These are the activations of a small neural network, seen along a few directions. Each row is one input.
Each table varies a few parts of the input and shows all the possible inputs, shuffled.
A made-up example of a description, with smaller parts first: one of 2 separate values, together with either a single point or one of 11 places around a ring or (one of 5 places around a ring, together with one of 6 places along a line).
Shared parts are said once, and a part with two or three values counts as separate values.
(in the rows, 128 means zero)

Other details of the inputs vary at random and push rows far along two fixed directions, the same in every table; ignore that.
To show where, the next rows are all for the same input, with only those details redrawn:
[126 126 130 125 130 130 128 130 123 124 137 128 131 128]
[127 128 130 126 129 130 128 130 123 125 135 129 131 127]
[126 125 130 125 130 129 128 129 123 124 137 128 132 128]
[127 127 130 125 130 129 128 130 123 125 136 128 131 127]
[119 117  96 136 145 149 131 131 148 149  87 134 116 121]
[127 127 130 125 130 130 128 130 123 124 137 128 131 128]
[171 221 159 128  96 133 136 135 127 151  98 140 106 100]
[127 126 130 125 130 130 128 130 123 125 136 128 131 128]

Table:
x1: [124 125 134 125 131 120 129 127 124 124 132 122 128 128]
x2: [125 129 129 124 132 122 129 128 126 125 138 124 127 128]
x3: [127 129 129 125 130 118 128 128 129 125 140 121 126 134]
x4: [119 119  96 134 147 146 132 129 149 149  87 130 112 121]
x5: [127 125 133 131 124 127 123 129 124 122 131 127 135 132]
x6: [129 127 128 129 128 130 125 129 124 125 136 129 134 131]
x7: [129 129 127 131 126 129 124 129 125 123 136 128 135 133]
x8: [124 124 136 124 130 124 128 127 122 123 132 123 128 127]
x9: [126 128 129 130 129 123 126 128 128 124 139 125 131 135]
x10: [126 126 130 125 130 130 128 130 123 124 137 128 131 128]
x11: [135 111 132 126 113 117 130 115 134 124 132 134 129 126]
x12: [126 124 136 126 128 128 127 130 122 124 130 127 132 127]
x13: [126 125 133 131 124 125 124 128 126 124 131 125 134 134]
x14: [120 118  93 141 142 146 128 129 152 149  87 132 118 128]
x15: [125 125 134 126 129 116 128 128 127 124 133 120 127 135]
x16: [127 123 134 129 126 129 124 129 122 123 131 128 135 131]
x17: [136 116 126 127 114 117 130 115 132 125 141 136 126 127]
x18: [125 125 134 130 127 122 126 128 127 123 132 124 131 135]
Q: What is each input in this table made of?
A: one of 2 separate values, together with either a single point or one of 8 places around a ring
Q: Changing only the choice among 2 separate values turns x10 into x12. The same change can be made to x9. Which row results?
A: x18
Q: Change only the choice among 2 separate values in x7. List by row number the other rows that result.
A: x5

Table:
x19: [ 84  11 121 128 140  90 113 102 121  82 188 108 163 167]
x20: [ 90  18 106 124 143  99 122 107 130  86 210 119 161 170]
x21: [147 121 203 106  84 102 117 123  64  72 226 134 175 135]
x22: [174 201 172 131  81 138 127 125 112 137 102 152 122  92]
x23: [ 78  12 103  76 182  90 151 106 113  94 222 109 120 127]
x24: [103 103  97 143 158 138 129 133 161 150  66 116 112 138]
x25: [147 134 183 113  83  69 119 105  93  77 243 120 156 146]
x26: [161 220 173 132  99 110 127 132 127 143  95 118 106 114]
x27: [119  84  90 147 132 142 125 112 160 151  63 140 117 119]
x28: [151 227 176 127 115 121 129 153 113 143 100 111 109 121]
x29: [ 98 105  97 137 166 167 129 146 139 145  74 127 129 124]
x30: [136 132 208 111  94  65 122 120  88  74 223 103 157 154]
x31: [149 116 203 108  77  79 118 114  79  74 225 125 166 143]
x32: [115  86  93 147 134 132 132 115 173 152  61 131 111 131]
x33: [162 229 158 124 111 147 136 149 113 141 127 139 122 105]
x34: [174 218 156 130  89 110 138 127 143 146 117 133 102 115]
x35: [115  95  90 142 141 131 128 125 167 153  59 122 108 135]
x36: [103 106  94 135 162 167 126 147 136 147  70 128 128 124]
x37: [146 121 203 109  78  65 119 112  87  74 223 114 161 151]
x38: [ 90 116 100 142 177 148 129 149 147 149  70 107 113 139]
x39: [ 93  13 102 121 139  97 119 107 126  85 212 119 162 172]
x40: [132 155 184 106 117 107 117 135  63  74 247 117 171 138]
x41: [109  96  90 147 145 128 125 119 166 150  62 119 108 132]
x42: [163 214 173 127  97 145 128 138 105 137 105 139 124  95]
x43: [ 76  23 126 119 161  98 113 126 109  81 193  95 166 179]
x44: [185 206 152 125  79 145 133 130 119 143 121 163 120  97]
x45: [177 196 175 132  73 119 134 121 131 143  98 146 114 103]
x46: [124  91  71 145 134 147 128 111 165 153  86 148 115 120]
x47: [174 218 154 122  96 152 134 142 111 141 126 150 123 100]
x48: [154 239 155 131 121 125 129 146 118 145 120 117 105 116]
x49: [ 79  37 104 113 172 134 117 137  95  84 215 115 176 163]
x50: [116  85  95 142 140 166 130 126 147 147  69 149 127 116]
x51: [101 119  77 137 176 151 129 147 147 152  94 115 113 142]
x52: [ 97 121  80 141 180 151 132 147 151 151  94 115 112 141]
x53: [173 219 152 132  89 107 132 122 140 146 116 131 101 111]
x54: [112 106  74 139 158 175 128 132 142 148  95 143 126 116]
x55: [110  96  93 135 152 172 127 140 137 147  71 138 129 119]
x56: [ 97 107  93 139 166 165 124 141 135 144  74 125 128 121]
x57: [122  94  72 142 141 168 127 119 149 148  94 155 125 113]
x58: [124  88  75 143 135 150 134 116 169 153  88 150 117 124]
x59: [105  95  97 138 156 173 130 139 140 144  74 137 130 120]
x60: [119  98  71 140 145 134 132 124 172 154  85 129 108 137]
x61: [110 111  74 142 160 140 126 126 163 152  88 122 109 135]
x62: [186 202 152 128  72 123 134 121 134 147 118 155 112 104]
x63: [ 79  34 109 121 168 106 120 124 118  86 213 104 162 177]
x64: [146 231 175 132 118 119 126 148 113 141 100 109 107 116]
x65: [180 208 157 128  83 145 136 129 121 140 126 162 121  96]
x66: [113 105  73 137 158 142 130 133 163 153  88 124 111 141]
x67: [170 220 158 125 100 153 137 142 114 140 127 150 123  99]
x68: [132 121 209  62 120  55 154 111  73  81 237 104 118 106]
Q: Changing only one part turns x66 into x43. The same change can be made to x52. Which row results?
A: x38
Q: Changing only one part turns x42 into x54. The same change can be made to x24. Which row results?
A: x63
Q: What is each input in this table made of?
A: one of 2 separate values, together with either a single point or (one of 3 separate values, together with one of 8 places around a ring)
Q: Change only the choice among 2 separate values in x20. List by row number the other rows that result.
A: x32
Q: Change only the choice among 2 separate values in x22. List by row number the other rows that result.
A: x57
Q: A walk changes only the place on the ring of 8. It starts at x60 and steps to x66. List the rest of the walk in order.
A: x51, x49, x47, x44, x62, x39
